These are the activations of a small neural network, seen along a few directions. Each row is one input.
Each table varies a few parts of the input and shows all the possible inputs, shuffled.
A made-up example of a description, with smaller parts first: ring(8) and (point or (values(2) and line(4)) or ring(9)).
Shared parts are said once, and a part with two or three values counts as separate values.
(in the rows, 128 means zero)

Other details of the inputs vary at random and push rows far along three fixed directions, the same in every table; ignore that.

A family of inputs:
R1: [ 94 107 131  98 139  98 124 103  89 110 119 155  49  77 149]
R2: [115 136  97 153 125 107 106 126 110 161 142  88 103 149 155]
R3: [ 99 118 111 117 102 133 141 122  97 139 171  86 107 133 109]
R4: [133 147 152 131 118 156 148 132 148 135 123 123 154 135 111]
R5: [144 147 145 140 132 150 154 143 151 149 110 115 155 127 118]
R6: [149 149 157 122 127 146 117 146 158 131 145 125 135 135 129]
R7: [110 118 100 134 113 114 148 131 101 172 135  85 117 143 130]
R8: [ 92 114 123 112 134  88 129  98  91 119 100 168  56  92 167]
R9: [180  95  76 122 138 142 113 160 109  75 114 178 185 127  65]
R10: [143 153 152 144 140 149 120 145 160 137 130 129 137 147 140]
R11: [207  90  59 145 156 141  68 159 105  83 106 204 167 145  69]
R12: [122 105 131 136 122 144 147  98 189 150 148 129 175 121 131]
R13: [133 142 149 129 125 146 153 141 153 133 117 120 158 142 121]
R14: [ 98 117 109 120 101 134 136 131  97 150 158  85 113 132 119]
R15: [ 95 118 105 128 117 120 127 120 101 157 131  79 121 152 128]
R16: [107 130 167  97 141 118 173 113 129  73  95 189 117  61 125]
R17: [131  75 114 151 116 121 105  91 121 163 179 102 121 138 185]
R18: [172  65  16 146 145 105  48 141  56  97 120 172 138 159  76]
R19: [122 123 115 107 115 116 115 117 107 140 177  95  90 151 133]
R20: [ 69 108 123 109 130  91 142  93  79 120  84 151  83  81 142]
R21: [100 119 107 123 101 121 142 118  98 157 149  95 116 151 122]
R22: [127 147 154 123 115 142 139 136 149 117 131 112 162 128 113]
R23: [141 151 146 139 132 138 147 135 156 142 104 109 163 132 120]
R24: [132 142 151 134 129 157 148 141 151 138 113 117 154 135 117]
R25: [131 151 158 128 161 111 147 122 145 101  69 194 104  69 173]
R26: [140 154 151 151 138 134 114 138 165 123 122 122 142 152 141]
R27: [144 150 158 128 125 130 111 140 161 119 140 120 141 140 130]
R28: [122 137 179 105 153 106 129 111 142  76  94 184 101  74 140]
R29: [126 148 158 120 117 140 143 129 147 107 144 115 158 129 103]
R30: [147 153 148 139 136 139 126 141 163 129 132 128 138 154 145]
R31: [153 163 145 151 142 144 125 146 158 147 128 129 141 135 145]
R32: [120 123 111 114 110 115 110 128 109 148 167  95  95 149 143]
Description of these inputs: values(2) and (point or (values(3) and line(5))).
The inputs of R29 and R28 match in every part but the values(2) part. If R13 is changed in the same way as R29 into R28, which row does it become? -> R30
Which other rows does R31 become when the values(3) part takes its other values? List them by row number. -> R2, R25
A walk changes only the line(5) part. It starts at R7 and steps to R13. List the rest of the walk in order. -> R21, R9, R16
Which other rows does R11 become when the values(3) part takes its other values? List them by row number. -> R8, R18
